Each row below holds a small network's activations on one input, seen along a few directions.
Each table varies a few parts of the input and shows all the possible inputs, shuffled.
Descriptions start from the smaller parts, as in this example, which fits no table here: one of 2 separate values, together with either a single point or one of 9 places along a line or (one of 5 places around a ring, together with one of 6 places along a line).
Shared parts are said once, and a part with two or three values counts as separate values.
In the rows, zero is written as 100.

Other details of the inputs shift rows strongly along two fixed directions, in all tables alike. That doesn't count.

Table:
R1: 77	81	125	123	85	140	72	125	88	121	80	134
R2: 108	101	89	102	112	86	113	77	103	96	98	92
R3: 78	88	86	84	119	91	97	72	110	76	84	105
R4: 86	84	90	97	125	85	102	69	120	98	106	108
R5: 103	89	95	98	123	98	113	63	102	102	101	105
R6: 136	152	87	73	84	57	123	138	105	78	142	47
R7: 90	85	115	123	71	140	75	116	73	114	61	118
R8: 75	82	118	108	74	144	73	123	84	111	62	128
R9: 111	97	92	94	119	91	119	74	104	100	110	94
R10: 95	107	87	92	116	86	99	81	99	79	101	97
R11: 75	82	92	100	135	86	94	64	115	84	98	116
R12: 82	90	92	102	137	89	88	59	103	82	94	119
R13: 123	130	123	108	58	114	90	172	84	116	115	90
R14: 94	92	89	94	118	81	107	83	120	98	114	98
R15: 96	84	118	131	81	146	83	110	78	128	66	124
R16: 131	121	123	102	51	121	111	169	93	135	124	86
R17: 140	144	86	77	73	54	127	135	105	82	130	39
R18: 101	91	92	93	121	91	113	71	115	100	113	102
Each input here is: one of 2 separate values, together with either a single point or one of 8 places around a ring.
Question: The inputs of R11 and R1 match in every part but the choice among 2 separate values. If R15 is changed in the same way as R11 into R1, which row does it become?
Answer: R2
Question: Change only the choice among 2 separate values in R8. List by row number the other rows that result.
Answer: R3

Table:
R19: 133	103	124	129	54	127	107	151	89	156	113	96
R20: 88	104	111	96	86	105	83	133	106	108	123	111
R21: 105	130	112	97	50	105	80	179	92	105	111	87
R22: 135	141	113	107	41	113	98	177	65	101	91	65
R23: 85	71	109	104	100	142	94	70	82	111	65	130
R24: 75	96	92	105	124	88	79	71	95	63	68	109
R25: 92	89	104	108	71	132	90	113	79	104	58	103
R26: 94	101	73	92	111	74	99	56	94	67	82	83
R27: 73	91	111	101	83	127	77	133	101	105	78	122
R28: 111	107	84	78	125	44	123	83	133	90	155	76
R29: 103	81	112	129	85	149	87	89	73	137	73	130
R30: 64	46	121	119	116	142	82	80	105	130	83	156
R31: 106	85	92	115	146	85	120	45	115	108	107	107
R32: 72	102	86	93	139	78	84	73	111	64	92	113
R33: 106	129	73	75	103	38	106	96	115	54	115	54
R34: 86	77	108	112	95	136	81	67	71	108	68	131
R35: 73	93	96	93	141	86	91	75	118	81	115	120
R36: 71	64	125	128	119	137	76	87	93	124	87	153
R37: 133	124	79	89	132	67	134	66	107	88	124	71
R38: 65	76	98	87	130	100	94	77	126	94	107	127
R39: 127	99	81	87	131	57	150	65	138	106	136	69
R40: 116	127	113	93	41	104	97	185	93	101	95	68
R41: 126	128	85	78	117	68	126	77	96	72	120	69
R42: 159	137	100	85	63	94	143	152	104	124	134	51
Question: The inputs of R30 and R28 match in every part but one. If R25 is changed in the same way as R30 into R28, which row does it become?
Answer: R26
Question: Describe the family of inputs behind these rows.
Answer: one of 3 separate values, together with one of 8 places around a ring
Question: Change only the choice among 3 separate values in R31. List by row number the other rows that result.
Answer: R19, R39
Question: Change only the place on the ring of 8 in R32. List by row number the other rows that result.
Answer: R22, R24, R31, R35, R36, R37, R41
Question: Change only the choice among 3 separate values in R38. List by row number the other rows that result.
Answer: R20, R35
